A small network was shown many inputs. Here are its activations along a few directions, one row for each input.
Each table varies a few parts of the input and shows all the possible inputs, shuffled.
Descriptions start from the smaller parts, as in this example, which fits no table here: ring(8) and (point or line(11) or (values(3) and line(6))).
Shared parts are said once, and a part with two or three values counts as separate values.

Other details of the inputs vary at random and push rows far along three fixed directions, the same in every table; ignore that.

A family of inputs:
R1: [  1  31  -1 -49  66 -18 -49  -8  25  30 -26]
R2: [-20 -24  -7  57  -5  70  89  23  30 -77  20]
R3: [-15 -44   6  40 -39 -14   7 -30 -72 -14  27]
R4: [-11  36  -2 -50  67 -22 -46  -1  11  23 -36]
R5: [ 63   9 -12 -21 -52 -46  -1  -7 -23  38  19]
R6: [ 61  17 -18 -14 -23  34  81  43  82 -34   4]
R7: [ 51  19   1   9 -31 -30 -24  -3 -28  48  51]
R8: [ 68  11 -12   9  -9  27  72  43  96 -23   5]
R9: [-18 -35  -5  47 -15  64  90  21  33 -86  17]
R10: [  2  39   2 -50  64 -22 -43   1  14  26 -34]
R11: [ 60  17 -13 -25 -52 -36   5 -15 -28  40  26]
R12: [-15 -39  -4  68 -26 -27  -5  -8 -67  -3  27]
R13: [-14 -41   2  53 -32  -5   3 -38 -66  -1  41]
R14: [-53 -26   1  41  44  43  24   6   7 -45   2]
R15: [-10 -62 -17  38 -38 -24  13 -37 -59   1  12]
R16: [  0  24  15 -71  44 -10 -60 -10  20   1 -15]
R17: [-77 -25  -5 -10  66  15 -17 -47 -30 -14 -32]
R18: [-36 -50   8  33 -60  -2   1 -21 -61  10   8]
R19: [-15 -42  -5  51 -15  55  84  28  39 -88   8]
R20: [-21 -38 -25  57 -22 -22  20 -20 -69  15  22]
R21: [ 58  19 -23   1 -35 -48  -9   7 -22  50  28]
R22: [-21 -32  -3  63 -24 -18   3 -12 -74   4  34]
R23: [ 64  19 -13   6 -11  22  77  54  87 -28  -1]
R24: [ 57  21   3 -20 -54 -32 -13  -6 -31  26  42]
R25: [-24  42  20 -53  38   4 -56  15  16  43 -28]
R26: [ 63  24   2  11 -14  27  60  62  86 -42  15]
R27: [  9  30  12 -17   6  25  -2  47  57  10 -18]
R28: [-80 -14  14  -4  60  15 -29 -32 -39 -31 -21]
R29: [-74 -37   2 -17  60  10 -18 -53 -22 -20 -36]
R30: [ 60  26  -9 -14 -41 -30   6 -15 -34  49  28]
R31: [-76 -37  -7  -2  69 -15 -27 -24 -19 -23 -49]
R32: [ 58  20 -20   0 -32 -34  -4  -3 -24  61  38]
R33: [  1 -59   0  68 -43 -36  -7 -21 -56  -1  35]
R34: [-53 -24 -15  20  35  41  48 -13   1 -44 -18]
R35: [  1  15  18 -43  -4  27  -3  29  52  -5 -28]
R36: [-26  37  22 -69  14 -12 -58  -2  28  20 -44]
R37: [ 57  25 -19 -17 -22  43  86  35  77 -32  12]
R38: [ 49  12   0 -13 -79 -24 -29   2 -13  43   6]
R39: [ -1  36   9 -46  60 -12 -66   5  20  14 -10]
R40: [  2  23  20 -68  45 -10 -60 -14  23   3 -15]
R41: [-45 -42  -1  15  31  27  43  -9   8 -54 -37]
R42: [-88 -32  12  10  39   5 -53 -15 -12 -15 -64]
R43: [ 45   6   9  -3 -64 -38 -29  21  -8  53  13]
R44: [-46 -38   6  38 -65 -11   2 -29 -55   6   4]
R45: [  3  19   4 -73  49 -15 -43 -22  25  17 -32]
R46: [-30 -44  -2  42 -66   1  -5 -29 -60   6   1]
R47: [ 61  13  -4  -1 -45 -52 -26  13 -17  28  37]
R48: [ 61  22   5  -8 -21  53  66  33  84 -40  31]
R49: [ 59  30   7  -9 -44 -26 -12  -6 -36  35  45]
R50: [-47 -27   4  49 -57  -5   3 -27 -58  14   8]
R51: [-16 -27 -14  70  11  58 106  29  32 -54  -1]
R52: [ 64   7  -1   1 -42 -47 -29   6 -11  32  39]
R53: [ 57  27 -14 -14 -43 -31   5 -13 -33  48  30]
R54: [ 45  23  -5  12 -61 -26 -35  16 -14  56  11]
R55: [ 45  40  -3   4 -43  69  63  46  82 -16   1]
R56: [ 59  34  -2   0 -15  58  67  39  77 -34  35]
R57: [-48 -31  -7  25  38  45  44 -24   8 -38 -15]
R58: [ 28  27 -13 -19  34  12  13  24  57   2  -9]
R59: [-11 -47  -2  71 -24 -21  -9 -18 -57   1  34]
R60: [ 28  29   0 -46  17  19  30   7  43 -10 -15]
R61: [  3  21  -2 -59  58 -27 -49  -7  28  21 -33]
R62: [  5  28   6 -57  57 -31 -43  -2  20  18 -41]
R63: [-75 -32  16 -10  52   1 -35 -26 -29 -42 -34]
R64: [-27  48  16 -43  30 -14 -62  13  29  33 -38]
R65: [  2  31  23 -69  43 -15 -54  -5  11  -1 -23]
R66: [-96 -16   8  14  46  22 -44 -16 -26   0 -49]
R67: [ -3  31  14 -74  44  -1 -55 -17  15   4  -7]
R68: [ 29  37  10 -12  29  13   3  38  47 -14   0]
R69: [ 24  44  11 -16  31  21  10  33  40  -7   7]
R70: [-12 -54 -18  35 -39 -16  19 -44 -64   4  20]
R71: [ -1 -51   4  66 -41 -39  -2 -12 -67  -6  25]
R72: [ 58  23  -8   6 -39 -44 -27  16 -24  37  44]
R73: [-23  41  22 -68  29  12 -53  -1  13  34 -29]
R74: [-85 -15   5   7  72   8 -35 -16 -34 -22 -18]
R75: [-50 -31  -9  39  48  37  40  -8  11 -29 -14]
R76: [-80 -14   8  44  14  41  26  13  15 -26 -27]
R77: [-73 -31  12  39   8  23  16  13  28 -41 -42]
R78: [ 55  27 -17   0 -33 -38   1   3 -30  57  31]
Description of these inputs: ring(6) and (values(3) or (values(2) and line(5))).
Changing only the ring(6) part turns R70 into R58. The same change can be made to R11. Which row results?
> R4
Changing only the ring(6) part turns R2 into R19. The same change can be made to R13. Which row results?
> R40
Change only the ring(6) part in R8. List by row number the other rows that result.
> R1, R29, R45, R57, R75
Which other rows agree with R22 in the ring(6) part? List them by row number.
> R7, R14, R20, R25, R32, R51, R66, R69, R74, R75, R76, R78
Start at R8 and move only the line(5) part, one step at a time. The first step leads to R61. Which rows follow, in order?
> R31, R23, R62
Change only the values(3) part in R73. List by row number the other rows that result.
> R50, R55
Change only the values(2) part in R62. List by row number the other rows that result.
> R71
Change only the values(3) part in R54. List by row number the other rows that result.
> R27, R64

A family of inputs:
R79: [ 43   4  -7 -25  -5 -71 -65 -47 -81  60  27]
R80: [-22 -58  -3  94 -68  -7  24 -10 -66  -5  30]
R81: [ 41  37   5 -22 -32  12   8  21  36  14  12]
R82: [ 45  27   2 -29 -35   2  10  21  35  13   1]
R83: [ 37  35   3 -20  -9   8   5  34  51  13  -8]
R84: [ 60  14 -18  13 -17  11  62  26  22 -19  36]
R85: [ 37  34   1 -32 -18  13  12  24  50  12  -7]
R86: [  8  26  -1 -14  13  42  31  39  75 -16 -22]
R87: [-118  -29   14    6  110   77   24   21   73  -93  -81]
R88: [ -8 -66 -13  78 -34 -19  48 -32 -75 -10  38]
R89: [  3  44  18 -63  22 -43 -93  -6 -13  52 -11]
R90: [ 58  30 -15 -22   0 -13  18   4  31   3  20]
R91: [ -84   -9    8  -68  117  -36 -107  -66  -56   15  -38]
R92: [-34 -31   0  44 -31 -10 -13 -18 -55  12  10]
R93: [-66 -58   6  59 -15  35  35 -11 -24 -51  -8]
Describe the family of inputs behind these rows.
> values(5) or (values(2) and line(5))

A family of inputs:
R94: [ 38  -1  11  46 -80 -20   9  33 -31  10  30]
R95: [ 65  61  10 -65 -33   5  -6  14  35   9  20]
R96: [ 28 -56  -3  39 -81 -15  29 -15 -22  -9  27]
R97: [-33  -7   1  12  -3 -36 -47  -6 -41  41 -26]
R98: [ 50  75   1 -34 -29   3 -15  50  38  36  14]
R99: [-12 -16 -13  -3  39 -10 -22 -21 -37   7  29]
R100: [-37 -28   5  44 -13 -13 -22 -18 -33  35  -5]
R101: [ 23 -19 -18   6  38 -15 -18 -16 -31   3  -7]
R102: [-45 -52   4  59 -22 -34 -27 -25 -60  39 -16]
R103: [  9 -60 -31  79  22  50  81  12  25 -69  -2]
R104: [  9  42  -2  14   4  78  62  64 108 -31  -5]
R105: [ 28 -43 -21  52 -24 -37  53  -5 -38  -5  44]
R106: [-25 -16  -5 -22  -6 -31 -26 -39 -50  28 -24]
R107: [-30 -78 -10  79 -36  51 106 -11  13 -50 -11]
R108: [-24  -3   9 -50  13 -29 -51 -31 -26   1 -33]
R109: [-55 -25   8  11   5 -44 -75 -18 -44  13 -29]
R110: [ 53  75   4 -76  -3  27  12  19  61  20   1]
R111: [ 48 -39 -24  92 -63 -46  69 -12 -51 -14  52]
R112: [-55 -28 -15 -24   3 -35 -45 -47 -59  15 -33]
R113: [  8 -41 -29  55  20  58 103  32  53 -68  28]
R114: [-34 -59  14  80 -15  47  61  43  43 -69 -13]
R115: [  5 -35   0  63 -72 -34  -4  11 -45   8  15]
R116: [  6  67   4 -98  23   0 -45  -5  14  26 -17]
R117: [-33 -17 -10   8  49 -64 -42 -53 -55   2 -13]
R118: [-81 -50  15  51  32  46   7  12  36 -61 -26]
R119: [-21  67  12 -55 123  33   7   9  80 -54 -29]
R120: [ 78  16  -8  -4   4 -16  -6   4 -30  20  23]
R121: [-54  22  33 -72  95  54   3  -5  50 -27 -73]
R122: [-26  11   6   6  -8 -10 -24  21 -30  14 -17]
R123: [ 41 -23 -10  32 -73  11  60 -14   0  17  30]
R124: [  9  -7 -13  39 -45 -20   3  16  -5  31  -1]
R125: [ 32 -73 -35  77 -48 -31  50  -7 -58   1  54]
R126: [-20  -5 -12 -17  -9  -3  -8 -33 -15  17  -8]
R127: [-37 -34 -15  13  41 -42 -17 -44 -51   4  20]
R128: [ 11  21   2  25 -40  -1  -2  19 -13  33  20]
R129: [ 87  45  -4 -29 -72  18  31  22  49   0  43]
R130: [ 83  49 -14 -25 -66  24  46  18  48  24  38]
R131: [ 28  64  12 -61  64 -47 -41 -10  -4  15  -8]
R132: [ 16  48  23 -91  16 -19 -55  -7  -2  13 -23]
R133: [ 43  16  29   1 -43 -22 -28  33  -5  27  18]
R134: [ -6  17 -12 -31 -19  10  -7 -15  -9   7   5]
R135: [ -9 -13  -9 -36  64 -38 -41 -15 -33  17  -8]
R136: [ 67  35  16   1 -53  12  -5  45  54  18  41]
R137: [-12  23  21 -55  25  10 -24 -30  -6  28 -17]
R138: [-23  36  24 -27  19  -5 -62  11   2   8 -13]
R139: [  4  21  -5 -25  55   0   4  -6  21  -8  24]
R140: [ 81  50   6   9 -58  21  29  45  59  45  35]
R141: [  6  -1  15 -28 -16   9 -22 -21   4  -3  15]
R142: [  0 -38 -25  34  25 -14 -21 -38 -54   3  13]
R143: [ 96  56 -10 -36  20   7  -7  16  25  22  30]
R144: [ 42  -6  -6  18 -79  -8  44  -3 -41  21  26]
R145: [-64 -20 -12  27  -6 -21 -46 -13 -45  18 -13]
R146: [-51 -38  19  11   9 -42 -80 -19 -38  18 -24]
R147: [-39  41  11 -81  70  49   5  19  55 -41 -61]
R148: [-28 -15 -11 -28 -12 -33 -31 -32 -54  18 -23]
R149: [ 40  -1 -12   4  -1 -11  13   4 -28  12  52]
R150: [-69  39  25 -41  95  45 -21  35  56 -23 -74]
R151: [-38 -58  -6  21 -36 -36 -25 -49 -71  -7  -8]
R152: [ -1   7 -13   9  31 -36  -8 -32 -17  -6  13]
R153: [-58 -33  11  -7  41  58  24  -9  55 -71 -31]
R154: [ 71  48  21 -63 -30   8 -10  13  42  14  26]
R155: [-89 -66 -12  36  23  35  40 -31 -10 -50 -47]
R156: [ 61  10 -11  -4 -74   1  32   6  24  -5  33]
R157: [-10  21  10  19   5  66  35  53  86 -55  -5]
R158: [ 78  19 -22   7  -2  10   5   2   4  12  42]
R159: [-25   1  -6   9  -9 -21 -27  17 -16  17 -25]
R160: [-53 -10   2   6  90  42  48   4  32 -66  -1]
R161: [-54 -43 -16  51 -31 -39 -33 -12 -67  20 -13]
R162: [-44  -3  11 -12  43  80  50  -8  62 -43 -31]
R163: [-27 -14  14  14   2 -33 -44 -12 -37  49 -28]
R164: [-19 -15  21 -49  16 -26 -55 -31 -19   5 -27]
R165: [  9  54  33 -54  31 -16 -58  17   9  58 -32]
R166: [ 25  47  11 -75  68 -42 -37  -1  -4  27   4]
R167: [-92 -33  -6  55  35  49  25   9  27 -42 -37]
R168: [ 60  35  24  -3 -49  -2 -17  39  28  25  37]
R169: [-28 -58  -1  52 -12  59 103   1  28 -54 -24]
R170: [ 83  58 -12  -3 -12 -15  30   8  36   3  52]
R171: [-52 -27  31 -13  44  59  31   7  35 -77 -38]
R172: [ 19  27 -19 -46 -24  -3  -4  -6  15  16   1]
R173: [-15 -37  -6  32  45  40  69  26   7 -60   7]
R174: [-15  26  -6   3 -15   4 -27  17   0  19   3]
R175: [-21  32  27 -21  30   4 -45   2   3  40 -19]
R176: [-29 -58 -19  36  16 -59  -6 -43 -73   8  19]
R177: [ 53  19  -5  29 -71  -5  12  38  34   9  32]
Describe the family of inputs behind these rows.
> ring(6) and (line(4) or (values(2) and line(5)))
Changing only the ring(6) part turns R163 into R175. The same change can be made to R106. Which row results?
> R110
Changing only the ring(6) part turns R129 into R132. The same change can be made to R136. Which row results?
> R133
Changing only the ring(6) part turns R125 into R99. The same change can be made to R103. Which row results?
> R158
Change only the values(2) part in R128. List by row number the other rows that result.
> R110
Change only the line(4) part in R135. List by row number the other rows that result.
> R101, R105, R111
